These are the activations of a small neural network, seen along a few directions. Each row is one input.
Each table varies a few parts of the input and shows all the possible inputs, shuffled.
A made-up example of a description, with smaller parts first: values(2) and (point or line(9) or (line(4) and ring(5))).
Shared parts are said once, and a part with two or three values counts as separate values.

Other details of the inputs vary at random and push rows far along three fixed directions, the same in every table; ignore that.

Table:
r1: [-13   8   0   8  10 -46  -7   7  38 -35   1  -7 -14]
r2: [ -3  18 -35  -9 -13  37  -7  19 -12  -6  -6 -18  18]
r3: [-16  13 -20 -15 -27   5  -6  -7   9 -31  -1 -32   0]
r4: [  5  24 -40 -11 -36  47 -25  12   5 -11 -11 -33 -12]
r5: [ -9  22  -5   6   1 -53  -7   8  34 -39 -12 -35  11]
r6: [ -9  19 -14 -22 -38  52 -18  14  24 -15 -14 -22 -12]
r7: [ -5   1  32  19  30 -80  11  -3  32 -32   0  -6   7]
r8: [-37 -13  -2 -12 -14 -20  11  -6  -1 -50  30  -9  -8]
r9: [ 20  17  13  15  12 -19 -15   6  50  10 -36 -10 -12]
r10: [ 13  29 -23   1   2  13 -12  15  17   4 -33 -23  23]
r11: [ 15 -31  18  -6  10  23  17 -17 -46  53  11  36   1]
r12: [ 21  21 -29  -8 -34  67 -26  -3  -8  -1 -11 -29 -10]
r13: [ 20  18  15  12  24 -38  -1  -5  29  -6 -26 -14  16]
r14: [-52 -26   5 -13 -12   9  16   0 -18 -56  60  32 -17]
r15: [ 19 -22  19   7   8  10   0 -10 -35  37  17  19 -17]
r16: [ 50  -2  12   8   1  39 -15 -14 -27  76 -21   4  -8]
r17: [ -9 -27  25  -4  10  33  13   7 -16  33  17  49  -7]
r18: [-39  -1 -13   5   3 -23   2  14  25 -69  27  -1 -13]
r19: [  1 -35  20   0  14  17  26 -12 -43  42  18  50   0]
r20: [ -1  -1  27  17  28 -70   9   4  21 -10  -7  -2   7]
r21: [ 20  12  13   1   6 -11  -6  -8  25  41 -43 -12   4]
r22: [-12  -8 -26 -11 -20  18   5   0 -50 -21  39  -2  15]
r23: [ -1 -36  42  22  36 -47  19 -16 -14   3  38  47 -14]
r24: [ 30  15  16   1   1  11 -11 -14  26  38 -50 -21   3]
r25: [ -7 -31  21   1  14 -11  25 -18 -31  19  25  35   1]
r26: [ 34   1   5   9  16  18   6  -4 -30  56 -16  19  21]
r27: [ -4  13 -47 -18 -30  66 -10  22 -32  -4   6 -18  17]
r28: [ 19  -4  32  -5  -1  24  -8 -11   7  36 -13   9 -12]
r29: [  5 -27  34  16  24 -32  11  -3 -13  24  20  29 -20]
r30: [ 17 -29  15   8   6  17   3  -4 -49  55  20  28 -17]
r31: [ 30  31  -3   6  14  -4 -10   1  27  11 -44 -18  19]
r32: [ -3  12 -23 -20 -36  45  -9   4  -4   2 -15 -31  -5]
r33: [ 47  29   3   8   8  15 -13  -6  14  36 -50 -23  18]
r34: [-20  -6 -22 -11 -26  12   4  13 -35 -27  31 -15   3]
r35: [-14 -37  33  24  46 -47  23   1  -8  10  37  61  -8]
r36: [-31  -9  17   3   8 -62  11 -11  33 -49  12  -7  -3]
r37: [ -5   8 -21  -6 -22   4  -3   3 -17 -26  13 -27  10]
r38: [ 23  12   9  -2   6   4  -6  -1  30  43 -50  -5   4]
r39: [ 33  16   8  -3  -1  17 -14  -6  24  51 -58 -21   2]
r40: [ 16  13  24  17  23 -51 -11 -11  41  -5 -16 -13 -10]
r41: [ -8  24 -44 -10 -19  26 -13  18  -1 -24  -6 -28  22]
r42: [ 20  16   8  13  24 -31   2  -3  17   9 -25   0  22]
r43: [-13  11  -4  -2   5 -25   3  -8  34 -29 -13  -6   7]
r44: [-22   1 -10 -25 -41  52 -11   8 -10 -15  19 -12 -19]
r45: [ 10  10   7   5  18  -5   3   0  36  28 -40   5  13]
r46: [ -1   3 -34 -15 -26  58 -13   4 -29 -15  22  -5 -10]
r47: [ 37   0   8   9  12  14   3 -10 -32  55 -14  10  19]
r48: [ 33  31   3  11  15  -6  -9   1  34  13 -47 -17  20]
r49: [  4  24  -4   4  -2 -32  -9   2  31 -33 -21 -40  10]
r50: [  4  15 -28 -10 -27  24 -10  12 -19  -1  -2 -31  10]
r51: [-40 -30  -9  -6 -14 -15   6   7 -36 -42  70  12 -21]
r52: [-12  -5  18  10  31 -46  15  -1  37  -1 -14  20  10]
r53: [-18 -37  20   3  20 -19  32 -12 -30  10  32  50   2]
r54: [ -9 -37  27   2  14  -9  28 -17 -32  16  30  42  -3]
r55: [-26   7 -24   0 -10  10  -9  15  20 -51  14 -11 -11]
r56: [-23  17  -7   7   4 -60   0  14  36 -57  -4 -20  10]
r57: [-21  13 -29 -19 -35  29  -8  11  14 -26 -10 -26  -3]
r58: [-36  -2 -10   1  -8 -32  -2  13  21 -66  27  -7 -21]
r59: [ 47  35   1   9   6  29 -26  -4  38  32 -56 -19  -3]
r60: [-10  15  -6  10  16 -26  -9   8  40 -29  -7  -4  -4]
r61: [ -4  -1  22  10  29 -26  12   1  40  13 -27  16   7]
r62: [-56 -21 -17 -15 -20 -22  16   5 -13 -54  46  11  -5]
r63: [  7 -19  -2  -8   2  43  10   4 -27  52  -3  28   9]
r64: [ -5   0 -34 -27 -30  69  -2  -1 -37   5   7  -5   3]
r65: [-19  -4 -11   0  -7 -14  -2  -6  -2 -51  37  -3 -12]
r66: [ 24  20   9  10  11 -30 -10  -6  19  12 -30 -23  17]
r67: [  5 -21  26  15  26 -34  23   7 -21  28  11  34   7]
r68: [-24  -2 -31 -22 -36  38   0   8 -19 -10  10 -10   0]
r69: [ 16  12  18  15  10 -26 -17   1  44   1 -27 -17 -16]
r70: [  8  18  33   2  11  -9  -9 -13  53  -8 -27  -3  -9]
r71: [-11  -3 -34 -14 -26  27  -1  15 -47  -2  25  -4  12]
r72: [-33 -10  -7   6   2 -26   6  -1   4 -64  40  10 -14]
r73: [ 30 -15   2   5   8  42   0 -10 -48  61   9  35  -5]
r74: [  6 -29  20  11  19  -6  13 -14 -37  18  36  37 -13]
r75: [-28  -7 -28 -25 -37  31  -2   4 -26 -18  21 -17  -4]
r76: [ -1 -17  21   4  19 -28  17 -20  -5  12   6  24   4]
r77: [  6  20 -34 -13 -25  36  -8  18 -17   1 -10 -26  10]
r78: [ 13 -36  27  11  10  11   9 -11 -51  41  32  36 -20]
Description of these inputs: ring(6) and (point or (values(3) and line(4))).
Question: Changing only the ring(6) part turns r12 into r59. The same change can be made to r65. Which row results?
Answer: r73
Question: Which other rows agree with r50 in the ring(6) part? List them by row number.
Answer: r5, r20, r21, r29, r30, r32, r34, r39, r44, r51, r69, r75
Question: Which other rows does r10 become when the values(3) part takes its other values? List them by row number.
Answer: r35, r45
Question: Which other rows does r48 become when the ring(6) part takes its other values? List them by row number.
Answer: r7, r27, r33, r34, r67
Question: A walk changes only the line(4) part. It starts at r3 and steps to r36. List the rest of the walk in order.
Answer: r8, r24
Question: Which other rows does r25 become when the values(3) part takes its other values? List them by row number.
Answer: r47, r74

Table:
r79: [ 80  42 -25  12  -5  49 -24   6  -9  65 -59 -29  26]
r80: [  5 -14  19  10   4  -8   5  -9 -19  16  14  17 -15]
r81: [-13 -43  37   2  17  -2  32 -13 -38  27  37  63  -1]
r82: [ 43   5 -12 -15 -29  91 -21  -9 -41  52 -12 -10 -12]
r83: [ 47  33   0   4  13  30 -19  12  33  65 -74 -15  13]
r84: [  5 -21  47  28  56 -57  19  -9  27  25  -6  50   1]
r85: [ -5 -19  44  21  37 -68  11 -13  26 -17  11  18 -18]
r86: [  6  42 -26   5 -11  -1 -35  12  54 -33 -28 -44  -2]
r87: [ 29   7  24  15  39 -19   0  -3  35  50 -43  23   3]
r88: [-16  10 -34  -9 -35  46 -20   7  -4 -56  28 -21 -11]
r89: [ -2  -6   5  18  41 -53  20   6   0  -7   4  21  28]
r90: [ 44   5  19  -4   5  31  -3  -7 -13  95 -46  -6   4]
r91: [ 12 -43  18  14  26 -24  29 -14 -82  42  55  44   9]
r92: [-18  24 -15  -8 -10 -17 -10  10  56 -42 -34 -39  10]
r93: [-35  -9 -15 -10 -20  18   5   8 -11 -56  40  14  -7]
r94: [-23  12 -57 -25 -41  71 -14  19 -21 -21  20 -20   3]
r95: [  2 -48  26 -10   0  32  20 -17 -68  51  42  45  -9]
r96: [-10  13   8   1   8 -78   9  -6  31 -48  -7 -27  20]
r97: [-30   4 -23 -21 -37  24  -6  -4  -2 -47  17 -32  -7]
r98: [-30 -18 -29 -32 -47  47   7   1 -51 -20  45  -7 -11]
r99: [-19  31 -11  -5 -12 -19  -9   1  64 -50 -34 -31   4]
r100: [-39 -16 -13 -16 -27  -2  10   1 -19 -35  39  -7  -8]
r101: [ 59  33   2  12   8  30 -25  10  26  62 -66 -21   3]
r102: [ -9  35 -19  -6 -16  -3 -18   5  61 -31 -44 -43  11]
r103: [ -8 -16  31  24  37 -62  10   0  19 -18  15  32 -13]
r104: [ -6 -15  37  28  42 -63   7  -5  28 -21  10  28 -14]
r105: [-20 -14 -34 -22 -40  38  -3   7 -49 -22  49  -6 -17]
r106: [ 13 -14  -3  -3   9  15  16  -4 -61  62  -4  23  34]
r107: [-46 -15 -16 -18 -21  13  13   1 -16 -45  36   7  -8]
r108: [-15  13  14  10  10 -59  -2   6  43 -42  -6 -24 -14]
Question: Describe the family of inputs behind these rows.
Answer: ring(5) and (point or line(5))
Question: Changing only the ring(5) part turns r81 into r93. The same change can be made to r99. Which row results?
Answer: r87
Question: Which other rows agree with r103 in the ring(5) part? List them by row number.
Answer: r79, r86, r88, r101, r104
Question: A walk changes only the ring(5) part. It starts at r104 and steps to r85. List the rest of the walk in order.
Answer: r97, r107, r84
Question: A walk changes only the line(5) part. It starts at r82 and steps to r85. List the rest of the walk in order.
Answer: r80, r105, r108

Table:
r109: [ -6  -4  14   8  11 -41   7 -13   5 -28  17   0  -3]
r110: [ 31  42 -23  -4 -13  20 -19  -3  19   4 -47 -47  22]
r111: [  1 -29   7  11  11  -4  10   3 -47  19  41  32  -9]
r112: [-13 -39   8  -1  11  26  22   0 -51  24  42  58  -1]
r113: [  6 -18  23   3  16   2  13   2  -5  51 -13  29   2]
r114: [ 22  24 -30  -8 -10  52 -14   5  -1  21 -31 -13  17]
r115: [ 41   0 -30  -5 -17  80  -9  12 -72  76  -2   6  14]
r116: [ 15 -20  13  11  27   3  15   5 -27  57  -1  44  10]
r117: [ 30  -2  25  18  22  -7  -7  -2   8  40 -13  15 -15]
r118: [-16   9   9   5  18 -48   9  -5  39 -37 -13  -5  15]
r119: [-27  11 -42 -21 -34  27  -5  18  -3 -32   4 -27   9]
r120: [-24  27  17   6  21 -70  -2  -7  96 -68 -34 -24   7]
r121: [  7 -22  10  12  15  -4   9  -6 -39  13  34  28  -6]
r122: [ 15  29 -21  -6 -11  45 -21  13  30  16 -44 -20   4]
r123: [-17 -19  23   3   3 -36  11 -10   0 -22  26   7 -16]
r124: [ 10  34 -15 -16 -22  33 -18   0  41   8 -56 -39  10]
r125: [-33 -14 -35 -20 -39  58  -5  15 -37 -32  49   4 -19]
r126: [-16 -14   6   3   7 -43  19  -1 -18 -17  23   5  13]
r127: [ 27  -3  29  12  14 -14  -5  -5  13  43 -22   3 -14]
r128: [ 18  11  19   7  22 -30   5  -7  35  30 -48  -3  19]
r129: [ 26  30 -12  -4 -11  49 -26  -1  27  14 -38 -22  -6]
r130: [ 36   9  15  20  32 -20   1  -3   4  34 -24   9  18]
r131: [-24 -13  18   2   6 -34   7   3  22 -21  12   9 -16]
r132: [-18  -9  21   0   8 -27   7 -13  19 -28  12  11 -10]
r133: [-13 -24  20   2   6 -20  12 -16 -19 -18  37  18 -15]
r134: [-21   7 -44 -17 -37  24  -5  18 -32 -32  23 -30   9]
r135: [ 31   7  25  12  16 -29  -2 -13  16  34 -30  -8   1]
r136: [-48   5 -27 -27 -44  13  -5   5   8 -74  29 -29 -14]
r137: [-11 -21  15  10  12 -19   7  -6 -13 -23  38  22 -18]
r138: [-28   6 -37 -16 -40  13 -10  12 -17 -51  30 -35 -10]
Question: Describe the family of inputs behind these rows.
Answer: ring(5) and ring(6)
Question: Changing only the ring(5) part turns r129 into r132. The same change can be made to r130. Which row results?
Answer: r110
Question: A walk changes only the ring(5) part. It starts at r121 and steps to r109. List the rest of the walk in order.
Answer: r135, r138, r111
Question: Which other rows does r124 become when the ring(6) part takes its other values? List them by row number.
Answer: r123, r126, r128, r135, r136
Question: Which other rows does r134 become when the ring(6) part takes its other values? List them by row number.
Answer: r113, r119, r127, r131, r138
